These are the activations of a small neural network, seen along a few directions. Each row is one input.
In each table, some parts of the input vary, and every possible input appears once, in random order.
Descriptions start from the smaller parts, as in this example, which fits no table here: one of 3 separate values, together with either a single point or one of 9 places around a ring or (one of 4 places along a line, together with one of 5 places around a ring).
Shared parts are said once, and a part with two or three values counts as separate values.

Other details of the inputs vary at random and push rows far along two fixed directions, the same in every table; ignore that.

A family of inputs:
R1: [ 0.71 -2.79  0.94 -0.81  2.99 -1.71  0.35  0.25  0.88 -2.98  0.28 -2.29
 -0.20 -5.29]
R2: [ 1.16 -3.07  1.66 -1.01  2.53  0.33 -1.15 -1.68 -0.90 -3.46 -0.03 -3.51
 -0.73 -4.48]
R3: [ 0.01 -1.38  0.27  1.42  5.87  0.13  1.00  0.09 -2.42 -0.38  1.74 -0.65
  1.08 -5.14]
R4: [-0.81  3.72  1.64  2.85 -9.06  1.29  1.79  2.50  0.58 -2.83  0.88 -0.76
 -2.21  3.29]
R5: [-2.34 -1.23 -2.68  1.78  5.06 -0.08  1.67 -0.56 -2.08  1.33  1.55 -3.17
  1.73 -3.54]
R6: [-0.12  3.92  4.29  1.89 -8.66  0.45  3.48  1.21  1.55 -0.78  0.78 -1.82
 -0.93  4.01]
R7: [-2.17 -2.81 -2.44  1.20  4.98  1.42  0.26 -3.13 -1.10 -0.62  1.02 -4.39
  0.64 -1.05]
R8: [-1.36 -2.02 -1.29  2.30  5.52 -1.88  2.27 -2.45 -0.26  1.16  0.44 -4.52
  1.87 -0.56]
R9: [-2.16 -2.67 -0.79 -1.38  0.52 -3.60  0.29 -0.26  0.70 -2.01  0.92 -4.89
  0.22 -4.57]
R10: [-0.95 -0.15 -6.20 -5.31  1.26 -1.48 -4.15 -0.47  2.04  6.99 -3.00  6.71
  1.62  5.28]
R11: [-1.24  4.68  2.94  1.45 -9.23  2.36  3.02  3.07 -0.35 -0.62  1.66 -0.25
 -0.96  0.97]
R12: [ 1.09 -2.16  1.66  1.96  6.31 -1.71  1.51 -1.84 -0.51 -0.46  0.67 -1.99
  1.30 -2.19]
R13: [ 2.07  3.48  3.30  3.36 -6.47  3.09  1.77  2.95  0.71 -3.79  0.22  1.81
 -2.54  2.46]
R14: [ 1.82 -0.60 -2.56 -5.97  1.86  0.67 -6.74 -1.69  0.15  5.03 -3.20  8.05
  0.38  4.43]
R15: [ 2.07 -2.24  2.83  0.09  3.04 -3.01  0.86 -1.16  0.00 -1.51 -0.51 -3.64
  0.28 -4.01]
R16: [ 1.65  4.46  4.55  1.92 -6.59  4.11  3.09  3.47 -0.23 -1.59  0.98  2.32
 -1.38  0.23]
R17: [-0.04 -0.40 -3.21 -8.54 -3.75 -2.55 -7.44 -1.69  0.51  4.91 -3.94  3.90
 -0.06  3.30]
R18: [ 2.10  0.14 -3.98 -3.95  1.94 -1.80 -6.38  0.16 -0.01  4.71 -3.51  8.89
  0.21  4.26]
R19: [-1.92 -2.16 -3.85  3.14  5.06 -1.09  0.62 -1.19 -1.29 -0.82  0.71 -3.52
  0.51 -1.16]
R20: [ 0.44  3.27  2.94  3.62 -3.20  5.07  3.87  2.41  2.01 -2.28  2.32  3.70
 -0.83  3.76]
Description of these inputs: one of 4 places along a line, together with one of 5 separate values.
The inputs of R4 and R11 match in every part but the choice among 5 separate values. If R13 is changed in the same way as R4 into R11, which row does it become?
Answer: R16
Change only the choice among 5 separate values in R10. List by row number the other rows that result.
Answer: R5, R7, R8, R19
Change only the choice among 5 separate values in R14. List by row number the other rows that result.
Answer: R3, R12, R18, R20

A family of inputs:
R21: [-1.28 -3.56 -5.13 -2.40  3.04 -5.75 -3.54 -1.40 -1.96  0.27 -2.08 -3.33
 -0.02 -4.19]
R22: [-1.47  3.21 -3.15  0.91 -4.17  0.84 -2.05  1.53 -0.31  2.31 -0.58  4.68
 -0.34  6.17]
R23: [ 1.34  0.00  5.03  2.23  0.09  0.55  2.42  0.38 -2.25 -3.77  2.50 -2.97
 -0.80 -5.03]
R24: [-2.04 -0.55  2.42  1.02 -2.51  1.58  2.99  0.65  0.05 -3.70  2.62 -6.92
 -0.40 -4.81]
R25: [-1.33  2.75 -1.23  0.48 -1.68  5.33  1.85  0.70  0.67  2.57  1.35  2.62
  0.06  4.13]
R26: [ 0.07 -3.64 -3.06 -0.85  9.17 -4.07 -0.55 -3.00 -0.12  4.02 -0.97 -2.10
  2.16 -1.03]
R27: [ 1.66 -4.05 -2.29 -5.37  3.92 -3.80 -6.40 -3.76 -2.40  1.82 -3.75 -0.60
 -0.22 -2.81]
R28: [-0.25 -5.19 -4.57 -3.55  7.51 -3.04 -5.92 -2.86  0.55  0.71 -1.76  1.80
  0.81 -0.04]
R29: [ 2.01  2.11  0.20 -0.64 -1.66  2.69 -0.44  2.09  2.61  0.98 -1.55  7.93
 -0.05  4.21]
R30: [-2.21 -0.34  2.73  1.10 -0.72  1.10  4.11  0.74 -0.68 -3.02  3.97 -4.55
  0.11 -5.54]
R31: [-3.58 -4.42 -4.42 -2.59  6.56 -1.37 -2.94 -3.35 -1.38  1.34  0.71 -3.14
  1.98 -3.11]
R32: [ 0.89  3.23  3.68 -0.33 -4.66 -1.33  2.34  1.19  1.72  1.84  0.23  2.23
  0.19  2.98]
R33: [ 1.44  0.20  3.54  4.29  3.06  2.89  3.38  0.18 -2.42 -2.96  1.53 -1.95
  0.48 -3.94]
R34: [-0.30  3.76 -2.61  2.69 -2.32  2.17  0.93  2.53 -0.19  2.48  0.25  4.08
 -0.62  4.67]
R35: [-2.20 -0.13  1.13  2.76  1.95  3.38  4.84  0.61 -0.66 -1.85  2.77 -3.01
  1.35 -4.11]
R36: [ 0.11  4.03 -0.96  1.95 -3.65  1.36  1.28  3.61 -0.09  2.15 -0.61  5.42
  0.34  2.62]
R37: [-0.01  0.15  2.52  4.23  0.98  3.47  0.92 -1.56 -2.31 -3.39  1.99 -2.53
 -0.62  0.35]
R38: [ 1.31  3.39  1.19 -0.20 -2.24  0.42  1.55  1.08  1.95  4.61 -1.94  5.54
  1.52  5.45]
R39: [ 1.50 -0.58 -4.04 -8.51 -1.68 -5.66 -6.66 -2.72  1.95  7.96 -6.22  5.37
  1.07  6.27]
R40: [ 1.05  2.65  3.33 -0.14 -6.08 -1.00  1.48  0.93  2.43  0.66 -0.91 -0.97
 -0.18  3.24]
R41: [ 1.79  2.17  2.53 -1.45 -4.57  1.05 -0.13  2.42  2.54 -1.12  0.21  5.64
 -1.50  2.55]
R42: [ 0.06 -1.81  1.71  2.85 -0.87  1.65  2.36 -0.72  1.29 -7.05  1.26 -4.30
 -2.18 -1.17]
R43: [ 1.07  0.14  2.41  5.38  3.85  4.14  3.31 -0.85 -2.45 -2.86  2.56 -3.33
 -0.64 -1.66]
R44: [-1.38 -4.28 -2.53 -0.64  7.26 -4.75 -1.66 -3.91 -0.30  1.93 -0.54 -3.62
  2.38 -0.63]
R45: [ 1.48 -4.72 -2.34 -6.28  3.92 -5.29 -6.12 -0.85  1.59  0.16 -3.10  0.28
 -0.05 -3.70]
R46: [ 0.70 -0.94 -0.42  3.13  3.78  2.83  1.82  0.04  1.35 -2.49  1.52  0.34
 -0.80  0.92]
R47: [-2.35 -0.43 -0.31 -0.52 -2.87  2.03  1.36 -1.29 -0.03 -1.94  1.00 -4.00
 -0.59 -1.03]
R48: [-0.83  0.58  0.83  2.64 -3.19 -1.66  1.66  2.58 -0.78 -3.34  1.09 -4.94
 -1.07 -3.84]
R49: [-0.17  3.56  0.95  0.82 -5.68 -0.91  1.27  3.70 -0.35  0.19  1.02  2.74
 -0.90  0.34]
R50: [ 2.94  2.76  2.84 -3.03 -6.52  1.15 -3.44  1.31 -0.04  1.52 -2.54  3.59
 -1.46  2.75]
The inputs of R31 and R44 match in every part but one. If R47 is changed in the same way as R31 into R44, which row does it become?
Answer: R39
Describe the family of inputs behind these rows.
Answer: one of 5 separate values, together with one of 6 places around a ring
Change only the choice among 5 separate values in R36. List by row number the other rows that result.
Answer: R29, R33, R35, R38
Change only the place on the ring of 6 in R41. List by row number the other rows that result.
Answer: R28, R29, R42, R45, R46
Change only the place on the ring of 6 in R48. List by row number the other rows that result.
Answer: R21, R22, R34, R36, R49
